Each row has a name. Each question is about the rows just above it. Places in a row count from 1.

[ 62 117 118 171 119  83 130 120 173] -> (49)
[133 129 113 169 138  93 129 155 136] -> (87)
[ 62 117 118 171 119 163 130 120 173] -> (18)
Where does [133 129 113 169 138  92 129 155 136] differ from (87), and what was there? -> 6, [93]
One entry of (18) was changed: [ 62 117 118 170 119 163 130 120 173]. Where, and from what? -> 4, [171]
One entry of (49) was changed: [ 62 118 118 171 119  83 130 120 173]. Where, and from what? -> 2, [117]

[147  96 136  72 122 116 149 128 154] : (25)
[163  64  78 129 134 147 132  79 169] : (5)
[115 126  34 109 119  84 166 115 109] : (120)
[174 156  52  87 136 117 130 144 127] : (45)
One entry of (120) was changed: [115 127  34 109 119  84 166 115 109]. Where, and from what? -> 2, [126]
One entry of (25) was changed: [147  96 136  72 122 116 149 128 155]. Where, and from what? -> 9, [154]
Changed (25): [146  96 136  72 122 116 149 128 154]. Place and old value: -> 1, [147]

[108 134  64 108]  (64)
[178 134 177  66]  (97)
[142  82 174  66]  (93)
[130 115 202 138]  (122)
[134 121  81  71]  (146)
[156 164 104  62]  (99)
[ 96 177  68 204]  (132)
[101  49  62 142]  (86)
[178 202 172  65]  (115)
[142  82 212 112]  (119)
Where does [ 96 176  68 204] differ from (132), and what was there? -> 2, [177]
One entry of (99) was changed: [156 164 105  62]. Where, and from what? -> 3, [104]
One entry of (122) was changed: [129 115 202 138]. Where, and from what? -> 1, [130]
Changed (99): [156 165 104  62]. Place and old value: -> 2, [164]
Changed (119): [143  82 212 112]. Place and old value: -> 1, [142]
One entry of (115) was changed: [178 202 173  65]. Where, and from what? -> 3, [172]

[105 101  86 170  59 116 152 171 150 101 130 132 154] = (23)
[108 131 121 135 117 128 120 137 106 114 124 120 114] = (61)
[143 106 107 145 118 151 138 152 145 146 183 138 139] = (161)
[103 149 143 182 160 183 166 168 143 143 216 139 128] = (32)
[130  99 110 125 106 154 123 174 130 122 176 120 116] = (123)
[136 139 127 121 124  72 116  66 120 140  74 145 132] = (4)
[108 115 118 155  95 131 151 167 153 114 158 133 133] = (148)
[138 106 129  76 123 150  78 152  87 114 142  99  82] = (6)
[133  90 101 117  83 125 117 159 129 113 139 121 123] = (160)
One entry of (161) was changed: [143 106 107 145 118 151 138 152 145 146 183 137 139]. Where, and from what? -> 12, [138]
Changed (4): [136 139 127 121 124  72 116  66 120 140  73 145 132]. Place and old value: -> 11, [74]
Where does [138 106 129  76 123 149  78 152  87 114 142  99  82] differ from (6), and what was there? -> 6, [150]

[144 143 156 131 127 103 140 112 157 140 133 121 121 142 153 157  84 128
 144 171 114 137 116 124 112 132  83 130 101 133 134 146 120 176 147 153
 138 112 141 167 149 166 129 151 108]  (178)
[130  84 109 146 133 100 122 124 124 146 119  96 118  80 137 130 201 147
 132 102  92 140 106  79 123 120 128 100 105 153 123 131 111 114 139  95
  61 117 127  89 139 116  80 129 135]  (200)
[131  80 108 148 132 109 128 122 124 146 117  91 114  77 137 129 202 148
 134  97  96 140 104  81 123 121 134  98 113 155 125 136 108 111 140  90
  58 121 129  82 142 115  73 127 133]  (21)
[161 104 136 168 144  73 145 126 146 174 111  89 113 102 168 166 197 175
 167 140  71 170  85  66 115 150  96 123  91 168 145 164 113  99 167 118
  48 106 158 129 169 154  65 174 118]  (43)
[185 117 196 168 107  56 150  80 192 182 146  79 109 139 193 201 106 149
 180 202  80 156  93  70 100 126  41 103  62 175 124 182  86 107 195 180
  97  65 148 203 195 193  78 185  80]  (107)
[144 143 156 131 127 103 140 112 157 140 133 121 121 142 153 157  84 128
 144 171 114 137 116 124 112 132  83 130 101 133 137 192  96 114 206 186
  96  74 161 211 206 210  83 202  92]  (78)
[130  84 109 146 133 100 122 124 124 146 119  96 118  80 137 130 201 147
 132 102  92 140 106  79 123 128  98 118 113 150 132 151 112 109 144 130
 122 112 137 135 148 144 110 139 108]  (121)
[106 126  69 125 172 131 139 178  79 127  63 140 118  99 114 101 184 169
 128  87 115 162 102 138 114 172 145 168 148 112 168 116 179  99 101  67
  88 160 159  73 104 117 129 140 142]  (162)
[144 143 156 131 127 103 140 112 157 140 133 121 121 142 153 157  84 128
 144 171 114 137 116 124 112 132  83 130 101 133 134 146 120 119 147 153
 138 112 141 167 149 166 129 151 108]  (17)
[133  87 116 147 127 119 133 114 123 143 121  95 115  84 137 135 181 140
 136 113 110 136 108  97 120 119 129 100 118 153 126 138 113 112 138 100
  82 119 127  96 140 125  90 131 128]  (103)
[ 68 126  85  70 116 107  62 164  70  77  76 145 151 153  69  74 118  99
  71  71  98  90 143 103 151 104 159 121 111  63  93  60 114 144  76 110
 100 126  88  95  69  69 117  84 148]  (141)
[110 181  81 120 218 112 164 167 136 125 136 157 114  82 152 135 145 165
 139 137  82 179  92 170 110 208  98 209 119 119 213 144 187  86 108  71
 125 197 201  93 128 165 160 159 151]  (70)
Where does [161 104 136 168 144  73 145 126 146 175 111  89 113 102 168 166 197 175
 167 140  71 170  85  66 115 150  96 123  91 168 145 164 113  99 167 118
  48 106 158 129 169 154  65 174 118] differ from (43), and what was there? -> 10, [174]
Changed (121): [130  84 109 146 133 100 122 124 124 146 119  96 118  81 137 130 201 147
 132 102  92 140 106  79 123 128  98 118 113 150 132 151 112 109 144 130
 122 112 137 135 148 144 110 139 108]. Place and old value: -> 14, [80]
Changed (103): [133  87 116 147 127 119 133 114 123 143 121  95 115  84 137 135 181 140
 136 113 110 136 108  97 120 119 129 100 118 153 126 138 113 111 138 100
  82 119 127  96 140 125  90 131 128]. Place and old value: -> 34, [112]
Changed (103): [133  87 116 147 127 119 133 114 124 143 121  95 115  84 137 135 181 140
 136 113 110 136 108  97 120 119 129 100 118 153 126 138 113 112 138 100
  82 119 127  96 140 125  90 131 128]. Place and old value: -> 9, [123]

[ 70 107 129  61 128 173 129 112  39  63 130] : (9)
[ 82 203  55 211  56 163  35  89 203  41  61] : (57)
[ 99 175 125 217  94 139 106 141 191  70 122] : (131)
[105 137 205  62 119  85 170 146 202  49 213] : (35)
[ 70 107 129  61 128 173 129 112  39 155 118] : (108)
[172 213 197 192 203 112 178  89 117 128 117] : (130)
One entry of (108) was changed: [ 70 107 129  62 128 173 129 112  39 155 118]. Where, and from what? -> 4, [61]
Where does [ 82 203  55 211  56 163  35  88 203  41  61] differ from (57), and what was there? -> 8, [89]
One entry of (9) was changed: [ 70 107 129  61 128 172 129 112  39  63 130]. Where, and from what? -> 6, [173]
One entry of (9) was changed: [ 70 107 129  61 128 173 129 112  38  63 130]. Where, and from what? -> 9, [39]
One entry of (35) was changed: [105 137 205  61 119  85 170 146 202  49 213]. Where, and from what? -> 4, [62]
One entry of (57) was changed: [ 82 203  55 211  56 162  35  89 203  41  61]. Where, and from what? -> 6, [163]

